fivo: 2.431 0.880 4.530 -1.474 2.884 5.369 -2.460 -3.313 0.562 2.128
Fesib: 2.431 0.880 4.530 -1.474 2.884 5.369 -0.284 -3.713 1.063 3.701
sosu: 0.847 0.449 6.894 -1.582 4.628 9.068 1.401 0.142 1.764 1.620
present: 6.894 -1.582 4.628 9.068 => yes
present: 6.894 -1.583 => no
present: -1.474 2.884 5.369 -0.284 => yes
present: 0.847 0.449 => yes
present: 0.449 6.894 -1.582 4.628 9.068 => yes

zim: 0.301 -0.194 -0.085 -0.128 1.873 -0.096 -1.504 0.350 -2.128 0.205 -0.611 -0.439 1.190 0.943 0.151 -0.607 -1.957 -0.603 -0.273 0.271 0.303 -1.021 0.060 0.624 -0.179 -5.522 -8.148 -3.117 -0.984 -3.953 -0.083 2.050 -0.023 -7.141 -0.543 -0.725 -0.108 0.571 -3.779 1.984 -2.926 0.080 -0.403 -2.282 1.054 0.917 -2.344 1.767 -0.379 -1.807 -7.192 0.332 2.943 -0.095 -0.580 -8.367 0.025 -1.706 3.231 0.161 -0.151
Gad: 0.301 -0.194 -0.085 -0.128 1.873 -0.096 -1.504 0.350 -2.128 0.205 -0.611 -0.439 1.190 0.943 0.151 -0.607 -1.957 -0.603 -0.273 0.271 0.303 -1.021 0.060 0.624 -0.179 -5.522 -8.148 -3.117 -0.984 -3.953 -0.083 2.050 -0.023 -7.141 -0.543 -0.725 -0.108 0.571 -3.779 1.984 -2.926 0.080 -0.403 -2.282 1.054 0.917 -2.344 1.767 -0.379 -1.807 -7.192 0.332 2.943 -0.095 -0.525 -6.743 0.077 -1.535 2.856 -0.012 0.067
nuv: 0.301 -0.194 -0.085 -0.128 1.873 -0.096 -1.504 0.350 -2.128 0.195 -0.611 -0.439 1.190 0.943 0.151 -0.607 -1.957 -0.603 -0.273 0.271 0.303 -1.021 0.060 0.624 0.101 -5.522 -1.331 -7.494 -0.984 -3.953 -0.083 2.050 -0.023 -7.141 -0.543 -0.725 -0.108 0.571 -3.779 1.984 -2.926 -0.116 -0.403 2.562 1.054 0.917 -2.344 1.767 -0.379 -1.807 -7.192 0.332 2.943 -0.095 -0.580 -8.367 0.025 -1.706 3.231 0.161 -0.151
present: -0.194 -0.085 => yes
present: 3.231 0.161 => yes
present: -0.603 -0.273 => yes
present: -0.128 1.873 -0.096 -1.504 => yes
present: -0.179 -5.522 -8.148 -3.117 -0.984 => yes

Sisum: -1.300 2.530 2.651 -2.196 -2.365 -1.432 2.317 -2.429 3.702 -0.877 -1.743 3.537 -1.146 -1.663 -1.604 -1.992 -1.649 -0.861 2.488
fus: -1.300 2.530 2.651 -2.196 -2.365 -1.432 2.317 -2.429 3.702 -0.877 -1.743 3.537 -1.146 -1.663 -1.604 -1.992 -0.459 -1.844 0.972
Gita: -1.300 2.530 2.651 -2.196 -2.365 -1.432 2.317 -2.429 3.702 -0.877 -1.743 3.537 -1.146 -0.713 -1.604 -1.992 -1.649 -0.861 2.488
present: -1.300 2.530 2.651 => yes
present: -1.604 -1.992 => yes

tanof: 2.533 -1.127 -1.210 3.955 -4.135 2.763 -0.228 -0.770 -0.818 -4.809 -0.451 4.199 -2.142 0.044 0.044 0.091 -1.879 -1.627 -0.356 -4.396 -0.136 1.737 3.250 3.332 -0.893 -0.925 -1.794 -0.770 -4.324 0.712 -4.804 0.438 4.926 0.144 -2.072 -0.575 -0.640 1.659 -2.883 1.295 -2.647 2.558 0.422 3.011 -4.492 -0.688 -6.456 0.691 -7.174 4.074 2.080 0.979 0.130 -0.427 3.621
sur: -0.722 -1.104 -0.626 0.908 0.490 1.286 3.649 0.116 -0.732 -0.649 -0.697 1.113 -1.633 0.044 -0.166 3.146 1.830 1.795 1.347 3.049 0.974 -1.426 -0.552 -1.513 2.935 -0.163 1.226 1.800 -1.095 -0.598 0.599 -3.100 -2.210 -0.792 -0.516 2.515 1.658 -1.384 0.866 -1.137 0.478 1.150 -2.179 -0.432 -1.925 -1.872 3.643 -2.159 0.406 0.222 -0.679 1.806 0.200 -2.167 1.434
lef: -4.371 -1.397 1.770 1.796 -1.684 -1.347 -4.222 0.870 -4.185 0.285 1.069 0.250 1.574 -3.665 2.246 0.499 -3.455 -3.095 4.685 -1.320 0.286 -1.930 2.128 7.430 5.459 -0.677 -4.916 3.769 -0.890 1.577 -6.073 -1.585 3.544 -1.750 0.862 0.514 4.966 1.461 -1.512 3.084 -1.828 0.673 1.924 -1.343 -0.690 -1.686 -4.997 2.525 -6.819 -2.444 1.337 -2.120 -0.748 -4.111 0.658
zad: -2.628 -1.900 -1.076 2.107 -1.553 0.945 4.537 -1.189 -0.425 4.170 -4.336 -5.325 1.791 2.042 0.308 -0.119 -0.258 2.746 -2.171 3.362 0.917 -3.320 -2.025 -4.325 -0.701 -3.435 2.332 0.578 -0.037 -1.111 1.741 2.206 -4.698 -0.008 0.219 1.281 -4.362 -4.576 0.814 0.986 1.872 -1.417 0.635 -1.469 1.561 1.418 1.689 -3.616 2.862 -1.484 -3.454 -1.685 -0.544 0.494 -2.414
tamu: 0.428 0.288 -0.208 0.634 -0.703 -2.132 -0.270 3.385 0.253 0.736 1.772 -3.762 0.776 -1.877 0.958 -1.206 -0.049 -2.800 3.032 3.379 0.758 -0.093 -1.614 -0.092 3.136 3.899 2.348 -0.805 1.700 -3.505 -0.460 0.821 -1.190 -1.655 -0.541 3.171 2.880 -0.506 5.007 0.797 -0.310 0.339 1.108 -2.393 3.074 0.688 0.033 0.067 2.827 -0.630 -0.338 0.155 -0.777 -0.463 0.478
lila: 2.110 0.693 0.094 3.869 0.971 1.027 3.471 -1.057 -0.494 -0.473 -0.434 3.828 -1.315 3.350 -2.088 4.954 0.407 1.092 0.896 -0.152 1.552 -1.285 3.304 0.456 1.449 -2.956 -0.257 3.677 -1.391 2.130 -1.599 -1.493 2.621 0.686 -0.411 -0.327 -1.019 -0.003 -0.800 -1.295 1.485 -1.325 -0.464 -0.994 -4.343 1.882 0.265 -1.983 -1.871 0.886 -0.441 -1.217 -5.539 -1.290 0.283
kif: 0.077 -1.385 -0.440 0.057 0.644 1.177 2.954 1.690 -1.089 -0.114 -0.052 -0.598 -1.443 1.022 -0.367 1.064 1.664 2.314 4.463 0.487 2.797 -5.020 -0.212 -1.603 2.517 -0.984 0.229 3.960 -1.665 -1.179 1.183 -2.706 -0.706 -0.912 0.235 1.599 2.239 -1.609 1.182 -2.281 0.330 0.118 -3.249 -0.295 -3.214 -0.002 0.883 -2.395 -1.491 0.601 1.064 -1.024 0.720 -2.366 2.621
Nasom: -0.265 -3.578 -1.172 3.075 -1.204 1.895 2.929 -1.137 3.804 -1.585 -1.258 -4.456 2.650 4.610 2.402 -2.148 -1.201 -2.606 0.608 0.521 -2.592 -2.031 -3.638 -2.987 -1.033 5.651 0.584 -2.781 -0.243 -4.706 -0.518 1.395 -2.028 -3.837 -1.644 0.709 0.274 -2.084 3.158 1.004 0.160 0.353 0.699 -3.524 3.751 0.247 -0.712 -0.667 -0.413 -0.802 0.712 -2.685 1.957 0.531 3.359
present: 0.044 0.091 => yes
present: -3.249 -0.296 => no
present: -0.473 -0.494 => no
present: -2.647 2.558 0.422 3.011 -4.492 => yes
present: 0.044 0.043 0.091 -1.879 => no

gase: -5.038 -2.575 -5.919 -2.133
zifa: -5.400 -7.818 -7.995 -8.777
danak: -5.400 -7.818 -6.409 -0.559
Laf: -5.338 0.243 -5.561 1.761
present: -5.338 0.243 -5.561 1.761 => yes
present: -5.400 -7.818 -7.996 -8.777 => no
present: -2.133 -5.919 -2.575 => no
present: -2.133 -5.919 => no
present: 0.243 -5.561 1.761 => yes
present: -8.777 -7.995 -7.818 -5.400 => no
present: -5.038 -2.575 -5.919 => yes

lole: -1.553 1.057 -1.709 -2.545 -1.005 1.504 -1.052 0.679 -8.195 -1.034 0.426 0.244 0.063 0.064 1.350 -2.797 0.170 -0.974 -1.207 -0.046 0.286 -0.252 -0.782 1.676 -1.541 -0.370 1.409 -0.941 -0.180 -0.412 1.620 1.163 -0.276 -0.953 0.931 0.970 -0.815 1.755 -0.262 -1.602 0.943 0.131 0.890 -5.693 -0.183 2.188 1.541 0.303 0.968 -0.099 1.274 -1.391 -0.535 1.799 0.016 1.247 1.721 0.054 0.732 0.728 -0.366
kozub: 0.486 0.323 -0.123 -0.046 0.332 -0.593 -1.036 -0.262 -2.871 -0.532 -0.611 -0.019 1.561 -0.941 1.181 -1.196 -0.534 1.306 1.287 1.026 -1.617 -0.070 -0.739 3.278 -0.097 -0.994 -0.305 0.978 0.231 -0.579 1.375 0.167 -0.779 -1.885 4.133 -0.420 -0.377 0.779 0.452 0.793 1.172 1.743 1.217 -1.715 -0.419 1.481 -2.749 0.281 0.733 0.011 0.572 -0.895 -0.028 0.161 1.255 0.182 0.134 0.053 0.035 0.500 -0.249
fuvot: 1.486 0.034 -3.051 0.337 -0.512 -2.563 1.313 0.967 1.727 0.065 -1.835 1.594 -0.592 0.848 -0.885 0.605 -0.957 -0.779 0.682 -0.514 0.141 0.988 -1.230 -1.893 -1.590 -0.655 -1.826 -0.415 -0.629 -2.755 -0.024 0.062 0.846 -1.304 1.554 0.870 -0.409 -0.336 0.270 -0.574 1.035 1.614 1.466 -4.054 1.673 0.478 -0.939 -0.852 0.370 -1.810 -0.965 -0.176 0.998 -0.644 1.511 -1.315 -2.643 -0.469 -1.284 -1.331 0.689
present: 0.323 -0.123 -0.046 0.332 => yes
present: -0.180 -0.411 => no
present: 1.409 -0.941 => yes
present: 0.244 0.063 => yes
present: -1.602 -0.262 => no

pomat: -1.284 0.548 0.509 -3.961
sibi: 1.184 -1.644 -0.056 0.783
Ful: -1.884 -3.744 -3.501 -1.186
fev: 2.379 -0.875 1.407 1.534
sikap: -5.870 1.516 -0.594 -3.089
Pip: -0.825 -2.601 -1.037 -0.733
zom: -7.330 -0.321 0.230 -5.034
pego: -2.537 -3.809 -1.530 -2.050
gugag: -0.838 1.568 -0.965 -2.437
present: -1.284 0.548 => yes
present: -0.825 -2.600 => no
present: -2.601 -1.037 -0.733 => yes
present: -0.825 -2.601 -1.037 => yes
present: 1.184 -1.644 -0.056 => yes

ramu: 1.468 2.971 -1.379 -3.792 -4.517 2.411 1.583 -3.390 1.766 -1.404 -2.688 -0.973 -2.424 1.281 1.782 -3.899 2.870 -0.310 2.448 -0.441 -4.181 1.723 -4.680 -1.000 -2.255 -0.765 -0.441 -0.757 2.162 0.273 2.027 -9.239 4.718 0.316 -2.261 3.763 -0.174 -1.551 2.422 3.731 0.679 2.185 2.221 -3.630 -0.725 4.438
Nisek: 0.195 2.544 -0.942 -1.272 -0.588 0.359 -1.770 -3.596 0.136 0.678 -2.803 1.506 -0.213 0.127 3.906 -2.356 1.212 0.956 0.868 0.720 2.272 -2.410 -0.354 -2.179 -0.833 1.742 2.543 -1.303 -1.874 1.600 0.273 -3.215 1.388 2.176 -2.100 4.069 -0.064 -1.135 1.754 1.412 -0.450 2.167 -0.034 -2.501 -0.483 3.659
Gitu: 0.135 -1.504 -0.290 -2.522 -0.437 -2.076 -1.229 -2.302 -1.404 2.532 -3.083 2.565 -2.712 0.155 3.596 -1.467 2.443 1.228 0.636 3.732 3.367 -3.950 3.187 -2.263 -0.163 1.281 0.528 -1.014 -0.970 2.984 2.788 0.038 1.715 5.748 -2.797 4.219 -1.421 0.426 0.696 -0.644 -0.347 -0.675 -1.671 0.537 -0.028 -2.203
present: 2.448 -0.441 -4.181 1.723 => yes
present: -4.516 2.411 1.583 -3.390 => no
present: -1.671 0.537 => yes

zuput: 1.954 -0.365 -0.349 5.362 3.424 4.231 2.563 2.493 3.019 2.568 4.292 3.633 -3.885 -5.361 2.889 -3.125 0.706 -1.300 -2.691 0.376 -0.750 -3.880 0.216 -1.734 -1.489 0.846 -6.048 -5.296 -2.399 -1.312 -6.174
gasi: 3.155 -2.945 -3.259 6.027 2.688 4.113 3.352 3.323 1.736 5.277 3.607 4.580 -3.583 -4.713 2.790 -3.825 -0.080 -1.705 -3.714 -1.744 -1.776 -1.840 -2.509 -0.810 3.069 1.357 -5.555 -4.039 -1.341 -0.720 -5.267
vuk: 3.730 -1.662 -1.157 7.855 2.261 3.396 3.310 3.853 3.636 3.965 3.231 3.901 -3.783 -5.090 2.681 -4.677 1.429 -0.602 -2.731 0.995 -1.083 -2.860 0.185 -1.661 -0.362 0.000 -6.056 -5.511 -3.120 -0.238 -6.189
Rab: 2.740 -3.688 -4.170 5.749 2.710 3.452 2.773 3.489 1.828 5.682 1.959 4.182 -2.945 -4.568 2.489 -2.776 -1.461 -1.674 -4.484 -3.611 -1.613 -0.860 -3.320 -1.304 1.818 1.889 -3.274 -4.214 -2.033 -0.754 -5.170
gebo: 3.818 -1.643 -1.350 5.900 2.539 3.001 2.217 1.578 3.453 4.963 4.243 3.758 -2.566 -3.901 2.923 -4.272 0.626 -1.848 -2.589 0.678 -0.592 -3.806 -0.918 -2.386 -0.922 1.108 -6.773 -4.893 -2.477 -0.801 -7.323
Zada: 3.157 -2.464 -3.029 7.134 2.335 3.721 2.682 3.507 2.118 6.405 3.115 3.537 -4.164 -4.766 2.771 -3.627 -0.407 -2.304 -4.171 -2.516 -1.801 -1.884 -3.382 -1.243 0.158 0.969 -5.508 -4.438 -1.100 -0.095 -6.417
Pesol: 2.268 -0.481 -1.863 6.770 3.358 2.853 2.604 1.421 2.277 4.458 4.107 3.153 -2.087 -4.855 2.478 -3.742 0.976 -1.615 -2.604 -0.686 -0.558 -2.989 0.889 -3.165 -1.482 -0.094 -5.590 -4.848 -3.069 -0.738 -5.455
present: 1.828 5.682 => yes
present: 3.965 3.636 3.853 3.310 => no
present: 4.231 3.424 5.362 => no
present: 3.452 2.710 5.749 -4.170 -3.688 => no
present: -5.590 -0.094 => no
present: 0.216 -1.734 -1.489 => yes

